A small network was shown many inputs. Here are its activations along a few directions, one row for each input.
In each table, some parts of the input vary, and every possible input appears once, in random order.
Descriptions start from the smaller parts, as in this example, which fits no table here: one of 4 places along a line, together with either a single point or one of 9 places around a ring or (one of 2 separate values, together with one of 5 places around a ring).
Shared parts are said once, and a part with two or three values counts as separate values.
In the rows, zero is written as 128.

A family of inputs:
row 1: [ 95 118 212 118  97 157  75  43 159 150  91  74 157 178  96 171 147]
row 2: [141 110 139 130 116 139 121 127 135 136 123 116 131 122 134 132 120]
row 3: [113 179 100 139 142 112 148 147 118 114 132 157 120 139 150 123 109]
row 4: [121 198  82 138 152 101 162 159 122 102 142 163 114 152 169 109 105]
row 5: [114 154 116 142 136 125 131 122 117 127 128 138 118 128 133 125 131]
row 6: [115 128 139 135 135 134 118 119 117 134 131 145 118 116 117 129 136]
row 7: [148  75 121 114 142 121 131 149 107 128 152 145 119  76  89 107 156]
row 8: [174  57 121 109 123 126 134 157 125 130 144 117 132  81 106 110 140]
row 9: [146 180  81 134 133 104 165 168 140 105 134 134 127 157 186 114  90]
row 10: [140 135 116 137 116 131 134 130 135 129 120 109 132 133 150 128 115]
row 11: [127  90 127 121 141 135 123 136 110 136 139 146 117  93  99 123 152]
row 12: [153  72 127 116 121 140 126 144 128 138 131 118 130  99 117 126 137]
row 13: [ 69 136 211 123 116 152  72  35 141 148  99 102 144 173  79 168 163]
row 14: [139 161 100 135 122 117 151 155 136 116 124 128 134 144 167 125  93]
Changing only one part turns row 6 into row 2. The same change can be made to row 4. Which row results? -> row 9
Describe the family of inputs behind these rows. -> one of 2 separate values, together with either a single point or one of 6 places along a line

A family of inputs:
row 15: [127 198  85 143 142 106 160 160 133 108 133 151 118 158 186 118  92]
row 16: [133  52 168 115 118 153  96  96 126 152 124 101 132  98  76 139 172]
row 17: [166 110  59 130 145 114 169 200 109 117 153 157 109  80 152  96 115]
row 18: [ 85 116 183 116 130 146  90  71 127 142 116 124 134 144  77 151 165]
row 19: [ 97  93 183 122 131 150  85  76 115 147 125 132 125 109  66 139 172]
row 20: [136 153  75 142 158 101 163 179  95 109 158 179 102  91 141  97 119]
row 21: [165  31 175 104 100 148  99 110 145 149 123  79 148  98  85 135 153]
row 22: [ 85 139 194 129 112 152  85  62 145 146  99 105 141 172 109 167 139]
row 23: [131 218  85 146 124 109 163 147 146 103 120 123 132 185 205 121  76]
row 24: [197  88  66 119 127 114 173 215 124 114 152 138 126  82 163  95  95]
row 25: [126 176  74 135 156  95 165 171 111 104 149 170 112 126 151 105 115]
row 26: [ 87 162 191 135  94 149  88  50 160 143  83  77 157 193 125 173 123]
Changing only one part turns row 24 into row 21. The same change can be made to row 15. Which row results? -> row 22
Describe the family of inputs behind these rows. -> one of 2 separate values, together with one of 6 places along a line

A family of inputs:
row 27: [118  46 166 101 148 147  95 126 107 147 146 168 117  69  55 125 170]
row 28: [170  18 172 110  94 163 102 129 144 155 117  91 140  95 106 144 136]
row 29: [ 74 215 118 150 136 128 128  99 139 125 106 135 121 196 164 151 118]
row 30: [ 88 165 142 140 141 122 118 104 102 123 132 162 113 126 103 128 139]
row 31: [159  26 171  85 118 140 106 123 143 139 137 102 144 108  76 133 162]
row 32: [181 136   6 139 162  96 202 237  97 102 171 180  94  73 183  71 103]
row 33: [148  60 157 101 115 131 115 114 132 135 130  92 148 113  79 133 161]
row 34: [118 114 137 140 133 135 112  96 118 142 129 117 115 107 104 128 163]
row 35: [ 59 226 135 149 150 114 125 106 124 116 117 170 114 186 144 151 116]
row 36: [123 179 145 142 103 142 124 108 155 129 101 100 148 181 181 149  81]
row 37: [158  51 156 125  92 155 108 120 136 153 113  81 147  99 110 144 133]
row 38: [113 188 144 122 125 116 130 104 153 110 118 110 148 197 151 135 110]
row 39: [136 137 142 141  92 145 116 106 149 133 102  91 146 147 151 140  99]
row 40: [ 90 194 126 148 139 133 129  99 126 123 120 134 120 171 153 136 124]
row 41: [211 121  29 139 126 103 201 248 126 105 152 137 113  80 213  89  60]
row 42: [135  36 154 104 131 160 102 122 117 153 134 129 120  81  76 128 174]
row 43: [102 153 126 142 128 136 122  97 118 130 121 125 119 135 123 129 141]
row 44: [166 148  22 136 176  85 200 243  85  94 179 220  95  62 162  68 102]
row 45: [141 108 154 114 118 119 113 102 145 129 127  94 143 134 102 126 150]
row 46: [106 201 139 140 101 138 125 109 168 133  87 103 151 204 193 165  73]
row 47: [108  79 152 119 146 137 104 117  96 143 140 156 121  74  60 129 169]
row 48: [103 125 153 137 146 121 108 102 103 136 140 155 110  97  83 125 161]
row 49: [124 146 143 116 114 120 123 102 146 117 119 102 147 161 121 128 127]
row 50: [205 130  26 116 148  77 202 243 122  89 173 153 120 100 183  73  92]
row 51: [ 77 206 143 146 152 118 124 106 110 116 132 170 114 162 133 135 123]
row 52: [125  69 138 123 130 149 111 111 107 149 129 117 123  85  81 133 173]
row 53: [152  99 153 139  96 143 106 106 148 145 110  84 142 121 133 138 122]
row 54: [ 95 208 137 122 122 113 132 104 167 112 103 111 149 220 162 152 102]
Changing only one part turns row 54 into row 35. The same change can be made to row 31. Which row results? -> row 27
Describe the family of inputs behind these rows. -> one of 4 places along a line, together with either a single point or one of 6 places along a line
Which other rows does row 37 become when the place on the line of 4 takes its other values? List them by row number. -> row 33, row 47, row 52
Start at row 46 and move only the place on the line of 6, one step at a time. The first step leads to row 36. Which rows follow, in order? -> row 39, row 53, row 37, row 28
